Each row below holds a small network's activations on one record, seen along a few directions.
After each row come some of the record's fields: BUP, REGAV, DAK, GIKUP, RAGIB.
Other fields move the rows too, some of them a lot.
In the rows, 500 means zero.
Random noise pushes rows far along 19 fixed directions. That doesn't count. These rows show it; they differ only by the noise:
[346 499 619 496 553 610 648 373 278 612 531 693 541 388 666 640 536 586
 381 582 476 554 570 702 358 239 502 692 306 456 344]
[493 651 463 445 571 511 329 536 478 447 523 321 721 412 654 589 470 465
 156 483 750 482 519 434 423 302 549 664 550 329 446]
[391 335 566 610 521 278 612 325 651 560 529 508 462 570 570 603 531 332
 396 548 401 652 396 533 419 432 433 673 421 554 522]
[449 351 459 568 471 532 525 421 366 530 765 530 421 432 666 498 492 528
 751 556 501 220 443 465 360 547 434 414 555 374 365]
[432 462 629 629 566 522 578 493 461 558 413 594 363 478 632 602 412 291
 454 448 739 508 535 343 229 407 323 470 538 413 357]
[384 311 437 402 516 322 552 513 500 390 225 302 393 632 617 658 648 444
 521 443 550 419 422 275 594 562 524 579 570 512 464]
[394 443 511 460 436 621 471 389 570 557 464 666 481 399 423 394 534 595
 512 353 182 469 534 754 461 440 660 567 392 567 613]
[409 331 636 388 511 605 348 395 508 343 781 621 459 480 452 584 604 516
 403 593 776 411 652 434 707 446 529 584 514 504 449]
[426 368 534 443 405 605 537 665 502 351 495 628 597 663 601 660 603 500
 395 544 226 690 553 439 571 696 536 573 513 461 410]
[596 558 645 426 412 634 582 493 468 351 624 528 486 546 422 378 508 570
 685 501 659 479 673 426 428 719 512 525 683 527 437]
[591 613 547 517 537 550 406 530 378 380 438 457 561 428 463 610 603 443
 453 458 463 391 530 481 447 442 368 364 716 562 583]
[415 574 361 459 497 666 278 467 451 501 503 497 559 406 685 723 533 354
 228 582 555 690 433 532 646 358 538 748 445 335 485]
[342 293 438 537 523 523 674 263 453 605 402 425 453 545 615 557 524 401
 683 260 536 325 502 273 458 406 568 568 403 398 349]
[314 540 434 515 456 550 589 386 644 675 594 434 330 502 432 467 650 587
 496 619 472 593 483 332 468 488 390 480 483 429 598]
[478 429 538 373 552 374 359 478 765 378 466 285 454 367 478 585 614 417
 378 350 621 525 571 542 670 512 631 550 539 494 363]
[354 568 504 544 488 614 459 435 335 458 399 410 191 378 627 480 535 357
 512 501 416 636 601 654 263 463 450 629 532 495 581]
[591 361 660 405 403 512 531 704 478 330 425 702 642 553 663 549 565 558
 548 533 406 381 347 542 420 650 327 579 631 564 448]
[642 519 673 424 465 386 473 520 823 477 616 552 814 481 311 451 476 596
 350 345 506 410 490 552 627 556 486 388 607 466 569]
[574 562 712 530 516 470 620 435 267 481 619 479 625 422 734 636 466 447
 508 499 583 467 555 593 367 480 326 569 592 379 339]
[381 477 363 468 491 510 600 344 604 515 438 520 672 704 433 649 486 515
 390 460 507 557 525 270 574 512 812 605 526 422 499]
[577 510 458 458 484 434 674 563 534 382 507 387 728 596 448 594 506 517
 502 484 446 600 522 525 628 644 572 469 537 375 371]

[490 517 524 541 467 451 620 526 514 647 657 550 554 640 570 596 540 592
 486 640 465 614 491 273 543 604 419 460 465 443 402] : BUP: fiz / REGAV: rameb / DAK: leli / GIKUP: temom / RAGIB: sud
[585 594 330 576 492 595 342 353 524 530 531 435 587 510 307 276 467 408
 521 419 481 495 449 475 544 335 552 596 402 603 734] : BUP: fiz / REGAV: rameb / DAK: leli / GIKUP: temom / RAGIB: povu
[506 173 480 483 556 419 567 464 770 344 709 480 456 483 408 644 663 384
 639 577 610 454 401 502 706 564 468 456 502 559 251] : BUP: fiz / REGAV: gad / DAK: leli / GIKUP: salok / RAGIB: sud
[304 385 637 383 518 457 481 613 341 364 369 508 229 568 727 590 512 575
 441 571 670 435 632 370 350 590 538 609 613 509 471] : BUP: fiz / REGAV: gad / DAK: kazoz / GIKUP: salok / RAGIB: sud
[616 460 732 424 454 397 428 640 537 383 456 561 583 435 715 550 409 458
 443 380 559 422 502 610 412 647 490 550 672 487 349] : BUP: vufig / REGAV: rameb / DAK: kazoz / GIKUP: salok / RAGIB: sud
[592 473 597 547 498 327 486 460 623 466 522 481 639 473 506 448 399 393
 474 430 486 451 360 664 475 484 339 559 520 487 663] : BUP: fiz / REGAV: rameb / DAK: leli / GIKUP: temom / RAGIB: povu
[450 435 422 455 489 450 373 489 521 563 638 377 461 449 588 539 596 594
 596 504 572 171 391 272 578 536 446 316 660 403 503] : BUP: fiz / REGAV: rameb / DAK: kazoz / GIKUP: salok / RAGIB: povu
[605 548 598 378 544 720 333 719 437 408 424 541 588 347 462 496 698 596
 425 436 642 416 600 400 631 347 326 475 436 605 353] : BUP: fiz / REGAV: rameb / DAK: kazoz / GIKUP: temom / RAGIB: povu
[459 473 577 454 480 484 547 458 528 579 367 604 526 602 509 477 473 530
 409 443 543 568 502 422 494 448 581 674 410 596 535] : BUP: fiz / REGAV: rameb / DAK: kazoz / GIKUP: salok / RAGIB: sud
[515 486 406 511 476 505 560 565 425 398 594 555 532 598 386 599 527 557
 566 669 374 523 477 557 652 646 500 310 587 444 592] : BUP: fiz / REGAV: rameb / DAK: leli / GIKUP: temom / RAGIB: povu
[273 363 575 595 550 638 553 487 188 426 397 526 297 577 615 580 532 306
 454 492 428 567 631 473 466 344 241 505 366 439 629] : BUP: vufig / REGAV: gad / DAK: leli / GIKUP: salok / RAGIB: povu
[628 447 579 474 455 524 350 623 643 292 498 494 650 548 441 461 476 333
 363 386 523 515 499 489 522 569 493 489 638 531 535] : BUP: fiz / REGAV: rameb / DAK: leli / GIKUP: salok / RAGIB: sud
[632 396 461 457 526 521 442 622 536 547 534 424 491 396 358 395 705 575
 623 501 507 408 380 465 824 412 228 390 295 614 450] : BUP: fiz / REGAV: gad / DAK: kazoz / GIKUP: salok / RAGIB: povu
[460 520 536 471 485 459 823 484 353 682 534 388 524 463 636 536 661 699
 660 567 355 454 415 494 483 496 255 437 437 386 372] : BUP: fiz / REGAV: gad / DAK: leli / GIKUP: salok / RAGIB: sud
[537 597 588 460 575 638 608 482 326 282 525 617 534 341 316 589 542 580
 551 613 657 413 624 785 457 389 418 388 623 544 490] : BUP: vufig / REGAV: rameb / DAK: kazoz / GIKUP: temom / RAGIB: sud
[439 505 434 370 453 407 637 520 457 332 395 477 428 625 471 545 509 615
 636 721 633 524 461 521 600 681 549 551 605 466 544] : BUP: vufig / REGAV: rameb / DAK: kazoz / GIKUP: temom / RAGIB: povu
[382 312 577 512 476 568 431 436 595 308 660 571 638 581 294 444 430 402
 384 303 282 464 683 643 664 503 569 339 453 377 708] : BUP: fiz / REGAV: rameb / DAK: leli / GIKUP: temom / RAGIB: povu
[579 656 428 523 462 345 471 530 574 499 551 400 430 731 340 374 386 540
 422 680 648 703 554 319 486 714 730 510 632 590 640] : BUP: fiz / REGAV: rameb / DAK: kazoz / GIKUP: salok / RAGIB: povu
[478 648 413 457 511 675 562 449 462 473 503 454 523 491 329 302 484 610
 474 581 683 521 534 570 362 347 588 660 450 549 644] : BUP: fiz / REGAV: rameb / DAK: leli / GIKUP: salok / RAGIB: sud
[525 515 506 420 366 629 494 592 569 582 492 576 391 419 519 315 505 627
 661 487 487 531 458 564 556 637 417 550 412 448 444] : BUP: vufig / REGAV: rameb / DAK: leli / GIKUP: temom / RAGIB: sud
[430 436 318 609 444 426 527 480 344 607 412 549 284 556 590 488 324 392
 641 550 434 452 355 527 482 589 498 358 520 338 576] : BUP: vufig / REGAV: gad / DAK: kazoz / GIKUP: salok / RAGIB: sud
[473 551 433 519 491 486 461 472 352 562 438 619 488 483 546 558 351 522
 528 543 488 417 376 660 567 478 461 483 506 385 722] : BUP: fiz / REGAV: rameb / DAK: leli / GIKUP: temom / RAGIB: povu
[490 491 511 504 392 785 379 448 696 631 491 727 572 619 414 560 381 332
 418 258 413 696 604 292 772 647 658 450 463 352 535] : BUP: fiz / REGAV: gad / DAK: leli / GIKUP: salok / RAGIB: povu
[531 431 619 462 476 419 673 720 340 460 335 459 530 668 548 350 380 565
 436 424 602 575 586 474 521 563 426 609 324 448 481] : BUP: vufig / REGAV: rameb / DAK: leli / GIKUP: salok / RAGIB: sud
[477 638 485 520 418 644 551 409 496 786 445 414 437 480 503 270 457 536
 624 300 549 505 532 265 501 483 333 514 390 367 589] : BUP: fiz / REGAV: gad / DAK: kazoz / GIKUP: temom / RAGIB: povu
[553 581 418 517 425 745 415 533 627 469 648 598 627 499 269 321 493 446
 467 568 598 535 433 447 614 444 283 389 485 391 692] : BUP: fiz / REGAV: rameb / DAK: kazoz / GIKUP: temom / RAGIB: povu
[561 571 522 495 496 530 503 350 365 534 654 401 587 525 512 290 482 534
 505 587 578 571 508 601 494 350 464 807 306 570 624] : BUP: fiz / REGAV: gad / DAK: leli / GIKUP: temom / RAGIB: povu
[280 444 439 548 510 594 616 482 615 463 673 269 573 501 401 375 521 499
 351 411 400 543 618 490 446 392 388 441 380 259 653] : BUP: vufig / REGAV: rameb / DAK: kazoz / GIKUP: salok / RAGIB: sud
[420 390 312 396 503 654 503 723 642 348 372 375 510 409 436 494 639 524
 504 406 378 465 471 557 566 503 522 338 475 378 382] : BUP: fiz / REGAV: gad / DAK: kazoz / GIKUP: salok / RAGIB: sud
[607 532 466 532 371 533 450 506 302 608 390 623 412 502 736 426 416 491
 771 508 263 468 336 611 419 657 461 607 504 546 547] : BUP: fiz / REGAV: gad / DAK: leli / GIKUP: temom / RAGIB: povu

Which values does each new row have?
[500 535 481 501 437 324 559 507 557 618 644 453 401 573 516 414 319 596
 583 631 683 416 388 478 502 706 483 361 654 285 614] : BUP: fiz / REGAV: gad / DAK: leli / GIKUP: salok / RAGIB: povu
[491 463 396 458 408 617 450 623 470 255 568 373 745 641 543 390 450 499
 411 438 423 494 521 426 491 590 512 678 540 357 645] : BUP: vufig / REGAV: rameb / DAK: leli / GIKUP: temom / RAGIB: sud
[507 498 396 470 509 633 470 665 442 446 487 587 381 528 476 472 466 544
 566 648 609 553 509 518 473 579 623 499 472 534 392] : BUP: fiz / REGAV: gad / DAK: leli / GIKUP: salok / RAGIB: povu
[575 615 477 481 624 355 411 577 518 327 448 248 735 571 430 599 596 524
 308 437 377 477 634 422 456 450 731 421 610 652 465] : BUP: fiz / REGAV: rameb / DAK: leli / GIKUP: salok / RAGIB: povu
[500 338 378 393 481 537 200 642 262 290 532 525 368 367 729 615 553 487
 559 617 470 290 407 701 643 538 585 496 553 502 416] : BUP: vufig / REGAV: rameb / DAK: kazoz / GIKUP: salok / RAGIB: sud
[511 649 556 553 504 422 493 468 252 522 554 406 476 553 544 504 442 435
 375 644 588 622 520 548 543 425 261 555 481 426 715] : BUP: fiz / REGAV: rameb / DAK: leli / GIKUP: temom / RAGIB: sud
[529 522 247 616 500 491 359 545 480 570 608 307 532 472 502 419 429 474
 540 396 270 449 475 470 511 536 642 390 461 419 544] : BUP: fiz / REGAV: rameb / DAK: kazoz / GIKUP: salok / RAGIB: povu
[430 454 545 534 470 492 362 535 621 356 799 414 366 397 600 375 375 382
 433 613 613 543 544 680 273 607 483 538 627 354 522] : BUP: fiz / REGAV: gad / DAK: kazoz / GIKUP: salok / RAGIB: povu
[537 625 468 665 576 230 558 414 231 746 606 413 533 476 742 671 465 522
 515 689 413 407 345 496 359 391 351 361 515 422 446] : BUP: fiz / REGAV: rameb / DAK: leli / GIKUP: temom / RAGIB: povu
[568 443 476 598 545 474 486 447 355 638 452 588 475 475 518 539 552 431
 522 504 362 496 407 532 545 327 453 463 342 640 422] : BUP: fiz / REGAV: gad / DAK: leli / GIKUP: salok / RAGIB: sud
[395 577 418 624 519 683 523 496 405 574 614 776 328 356 466 662 372 470
 565 643 483 543 560 662 409 515 504 222 548 318 414] : BUP: vufig / REGAV: rameb / DAK: kazoz / GIKUP: temom / RAGIB: sud
[519 570 543 530 429 590 571 380 640 532 528 592 499 534 435 447 440 493
 600 448 443 530 506 469 368 628 539 544 644 529 613] : BUP: vufig / REGAV: gad / DAK: leli / GIKUP: salok / RAGIB: sud
[642 591 492 533 512 342 404 571 563 556 493 402 482 545 477 425 382 466
 467 455 573 601 570 419 511 630 637 475 517 549 420] : BUP: fiz / REGAV: gad / DAK: kazoz / GIKUP: temom / RAGIB: povu
[461 216 663 396 470 440 267 525 555 218 493 743 495 562 510 572 589 411
 352 545 399 407 449 650 617 505 559 620 582 742 654] : BUP: fiz / REGAV: rameb / DAK: kazoz / GIKUP: salok / RAGIB: povu
[510 537 331 430 410 707 394 755 315 482 437 687 326 442 613 379 505 644
 623 734 354 561 393 690 442 585 554 563 391 542 439] : BUP: fiz / REGAV: gad / DAK: leli / GIKUP: salok / RAGIB: sud
